A small network was shown many inputs. Here are its activations along a few directions, one row for each input.
Each table varies a few parts of the input and shows all the possible inputs, shuffled.
Descriptions start from the smaller parts, as in this example, which fits no table here: one of 3 separate values, together with either a single point or one of 9 places around a ring or (one of 5 places around a ring, together with one of 6 places along a line).
Shared parts are said once, and a part with two or three values counts as separate values.
(in the rows, 128 means zero)

Other details of the inputs shift rows strongly along two fixed directions, in all tables alike. That doesn't count.

Rows:
R1: [166 114 159 116 129 138 128 120 150 168 123 144 155]
R2: [ 95 142 118 148 101 158 124 165 136 113 143  87 111]
R3: [ 83 130 125 151 119 147 132 162 133 108 144  99 106]
R4: [159 106 131 105 137 120 154 108 146 154 109 157 143]
R5: [100 144 108 155 116 156 136 166 116 103 131 121  99]
R6: [153 101 134 104 146 117 157 109 144 154 109 161 138]
R7: [106 152 104 157 105 161 128 168 121 108 126 112 104]
R8: [165 117 156 128 136 134 132 120 146 164 111 160 150]
R9: [153  97 147 102 135 119 145 108 155 158 121 139 149]
R10: [170 120 153 123 131 140 131 122 144 165 115 156 150]
R11: [157 105 144 102 129 120 144 113 154 163 123 136 152]
R12: [156 105 162 126 152 129 136 115 144 159 109 166 142]
R13: [162 111 155 107 127 133 133 116 153 166 127 134 156]
R14: [ 84 128 107 150 136 140 149 157 116  96 125 130  90]
R15: [ 74 118 131 149 135 143 136 156 130 103 142 105  98]
R16: [ 95 139 106 137  99 152 134 163 136 110 143  85 107]
R17: [102 147  90 141 101 152 142 163 126 106 131 103 103]
R18: [156 100 135 102 135 118 153 107 149 156 115 146 145]
R19: [164 110 145 122 139 129 143 113 143 155 104 168 144]
R20: [151 181 130 124 162  37  22  64  48  73 168  89 165]
R21: [ 75 115 118 138 132 136 145 155 130 101 142 104  95]
R22: [164 113 128 105 131 120 152 113 145 158 110 154 147]
R23: [ 78 117 106 138 132 135 153 153 124  99 135 112  92]
R24: [166 118 133 114 133 125 149 116 141 158 105 163 147]
R25: [ 93 122 180  91  84 134  99  40 156 206 109 209 130]
R26: [147 173 132 125 167  36  24  59  48  68 167  91 162]
R27: [ 78 122 135 159 137 147 130 160 126 103 139 114  97]
R28: [ 87 129 100 140 116 140 149 159 127 104 137 105  99]
R29: [ 93 132  98 134 111 146 148 160 125 105 141 101 100]
R30: [148 174 117 122 177  33  37  60  36  63 152 113 152]
R31: [177 130 149 125 119 144 123 124 149 169 110 147 155]
R32: [ 88 133 126 167 129 152 130 160 123 101 131 122  98]
R33: [173 124 155 118 117 142 121 122 155 171 118 136 159]
R34: [ 98 143  98 148 115 152 145 164 116 102 131 119  98]
R35: [143 169 129 115 164  32  29  55  52  67 170  82 164]
R36: [ 94 140 110 160 122 150 136 164 118 102 127 125  99]
R37: [162 108 142  97 124 126 142 114 152 164 127 132 152]
R38: [ 90 133 103 153 126 144 147 156 119  96 126 126  94]
R39: [ 98 142  94 137  99 150 141 162 130 108 136  93 104]
R40: [177 130 127 112 116 135 141 120 144 162 105 150 151]
R41: [168 116 126 100 126 127 151 115 143 159 114 150 147]
Each input here is: either a single point or (one of 5 places along a line, together with one of 8 places around a ring).
- Change only the place on the ring of 8 in R10. List by row number the other rows that result. => R1, R5, R13, R29, R34, R37, R41

Rows:
R42: [152 104 156 123 128 150 154 139 163 173 115 152 145]
R43: [168 109 145 108 146 110 140 100 145 159 105 160 155]
R44: [150 163 126 128 166  63  65  86  66  85 145 114 151]
R45: [ 95 107 129 134 104 177 171 162 168 149 118 130 102]
R46: [ 86 159 108 159 143 109  87 139  73  55 160  87 105]
R47: [166 110 150 104 133 111 134 102 151 167 117 148 162]
R48: [143 151 116 112 155  59  73  73  71  84 152 106 148]
R49: [141 159 117 110 146  57  70  78  75  93 155 100 153]
R50: [171 107 150 111 145 113 129 100 140 154 118 152 154]
R51: [ 50 149 100 176  97 173 136 185 123  87 142 102  71]
R52: [139 110 138 116 108 164 165 137 163 172 111 162 128]
R53: [140  91 140 115 128 158 176 141 163 163 113 157 126]
R54: [110 142 114 127 123 125 114 129 108 112 136 119 116]
R55: [109 138 121 124 122 130 118 130 118 116 141 111 117]
R56: [136 118  79 159 110 195 207 240 162 111 119  81 103]
R57: [157 137 136 108 135  91  94  83 115 135 123 135 157]
R58: [166 112 138 105 147 105 139  98 135 153 110 156 151]
R59: [ 61 135 120 168 107 182 141 188 136 102 139 100  81]
R60: [156 135 142 105 135  93  95  82 121 136 130 126 159]
R61: [128 106 135 138 132 152 164 150 156 148 108 151 117]
R62: [170 115 151 110 130 122 123 101 146 170 110 157 154]
R63: [ 79 173  98 152 117 107  82 126  81  65 155  90 106]
R64: [171 111 153 109 135 115 131 106 149 169 119 150 159]
R65: [ 70 132 105 148 113 155 149 177 126 102 145 103  88]
R66: [133 133 137 125 127 123 110 116 129 132 132 122 134]
R67: [125  98 137 129 127 151 164 141 160 146 114 144 123]
R68: [118 129 122 125 119 130 127 124 127 129 124 129 122]
R69: [153 115 153 127 116 158 147 131 159 173 110 162 142]
R70: [119 136 121 127 112 132 129 122 127 129 128 132 124]
R71: [111 134 112 132 139 122 134 138 110 106 132 125 111]
R72: [ 92 153 117 155 124 135 101 147 101  92 141 105 107]
- Describe the family of inputs behind these rows. => either a single point or (one of 5 places along a line, together with one of 6 places along a line)
- Start at R69 and move only the place on the line of 6, one step at a time. The first step leads to R72. Which rows follow, in order? => R59, R42, R46, R44
- Change only the place on the line of 5 in R58. List by row number the other rows that result. => R43, R44, R61, R71
- Start at R65 and move only the place on the line of 5, one step at a time. The first step leads to R49. Which rows follow, in order? => R47, R64, R42
